Read these off the matrix that follows. Rows and columns are numbered from 0.
1) What is the entry directly above the largest entry?
2) What is the entry just left of 51?
3) What is the entry at row 0, column 1?
4) What is the entry in the bottom-right corner?
5) What is the smallest entry?
6) What is the entry at row 0, column 2?
7) What is the entry in row 2 and column 0?
8) What is the entry at row 2, column 2?
[[ 33  -2 -37 -34   4   0  -4  55  25  -6  -4  22  10  14]
 [ 26   3  24  10  -7  15 -19  16   1  17  53 -17  -3  -5]
 [ 32   2 -19  20  13 -18   9 -39  39 -16 -26  11  21 -12]
 [ 32  -3 -18 -25  10  -2 -18  53  -5  23  20  11  14  -3]
 [ 27   2  20   8 -13  17 -16  28   5  11  54 -17  -2   1]
 [-70 -12   7  42 -17 -19  34  13 -59   5 -20 -33  11  -9]
 [-24  -5  14  32 -11   2  -7  35 -22  24  36 -31  -5 -12]
 [ 34   0 -20  15  18 -26  10 -33  18  -4 -28  13  34 -17]
 [ 21   4  27  11  -3  13 -23   3  -2  21  50 -16  -5  -9]
 [ 38  -2 -25 -27   8  -2 -13  55   6  14  14  15  17   2]
 [ 39  -3 -31 -30   6  -1  -8  56  17   4   6  18  15   8]
 [ -6  -6   0  32  -4  -8  -9  51 -21  33  36 -27  11 -19]
 [-17  -5   8  32  -7  -3  -8  43 -24  30  36 -30   3 -16]]
1) 55
2) -9
3) -2
4) -16
5) -70
6) -37
7) 32
8) -19

Read these off the row that follows.
1) The second largest entry?
2) The entry just right of 3.1?
3) The second entry from the right?
4) The second entry from the left?
5) The third entry from the left?
6) The last entry?
7) The 3rd entry from the right?
8) The 1st entry from the left?
[-21.2, 18.4, 1.9, 3.1, -0.5, 12.9, -11.7, 13.3, 2.4, -8.8, 2.1, -4.2, -12.0]
1) 13.3
2) -0.5
3) -4.2
4) 18.4
5) 1.9
6) -12.0
7) 2.1
8) -21.2

B =
[[ 132.8   76.9  -33.8 -184.0  126.4 -126.0  -28.8   16.4 -184.7]
 [-134.4  191.5  164.9 -272.7  243.6 -239.3  174.4 -152.1 -242.6]
 [-129.3  180.4  156.4 -257.3  230.4 -226.3  165.5 -143.6 -227.0]
 [-106.6  -62.0   27.7  147.9 -103.2  107.1   24.4  -10.5  140.0]
 [ 139.4   83.8  -34.3 -199.5  136.0 -135.3  -28.6   15.5 -203.6]
 [-134.1  -88.0   31.5  210.5 -141.8  144.5   25.5   -9.3  214.6]
 [-148.0  188.6  172.3 -257.5  236.5 -232.6  180.8 -157.5 -223.8]
 [  68.3  -26.0  -40.4   50.8  -26.9   23.0  -46.4   35.8   79.0]
 [-156.8  182.8  175.8 -238.8  226.0 -222.4  183.2 -159.8 -202.2]]
Rows and columns are numbered from 0.
Which number is the entry in row 0 and column 0?
A: 132.8
The top-right entry: -184.7
Which number is the entry just left of -226.3?
A: 230.4
Which number is the entry in row 0 and column 2?
A: -33.8
The top entry of the column that holds the largest entry is 126.4
Which number is the entry just right of the smallest entry?
A: 243.6
The entry in row 1 and column 0: -134.4
Which number is the entry in row 0 and column 1?
A: 76.9
Which number is the entry just left of the smallest entry?
A: 164.9
The entry at row 2, column 1: 180.4
The bottom-right entry: -202.2
Which number is the entry in the bottom-left corner?
A: -156.8
Which number is the entry directly below -184.0?
A: -272.7
The entry just left of the centre entry -> -199.5
The entry just right of -135.3 is -28.6
The entry just right of the largest entry is -239.3
Which number is the entry just right of 188.6?
A: 172.3
The entry directly below -257.3 is 147.9
The entry directly above 226.0: -26.9
The entry just left of -232.6 is 236.5
Which number is the entry at row 2, column 0?
A: -129.3
The entry directly above -9.3 -> 15.5
The entry directly below -26.9 is 226.0
Which number is the entry directly above 165.5?
A: 174.4
Which number is the entry just left of -223.8?
A: -157.5
The median entry: -10.5
The entry just left of 24.4 -> 107.1

array([[7, 5, 2, 6, 8, 9, 3, 3, 8, 8, 6, 8],
       [6, 7, 6, 6, 5, 3, 6, 9, 5, 6, 7, 2]])
Indices start at 0.
The entry in the top-left corner: 7
The entry in row 1 and column 0?
A: 6
The bottom-right entry?
A: 2
The entry at row 0, column 2 -> 2
The entry in the top-right corner -> 8
The entry in row 1 and column 1: 7
The entry at row 1, column 2: 6
The entry at row 0, column 1?
A: 5
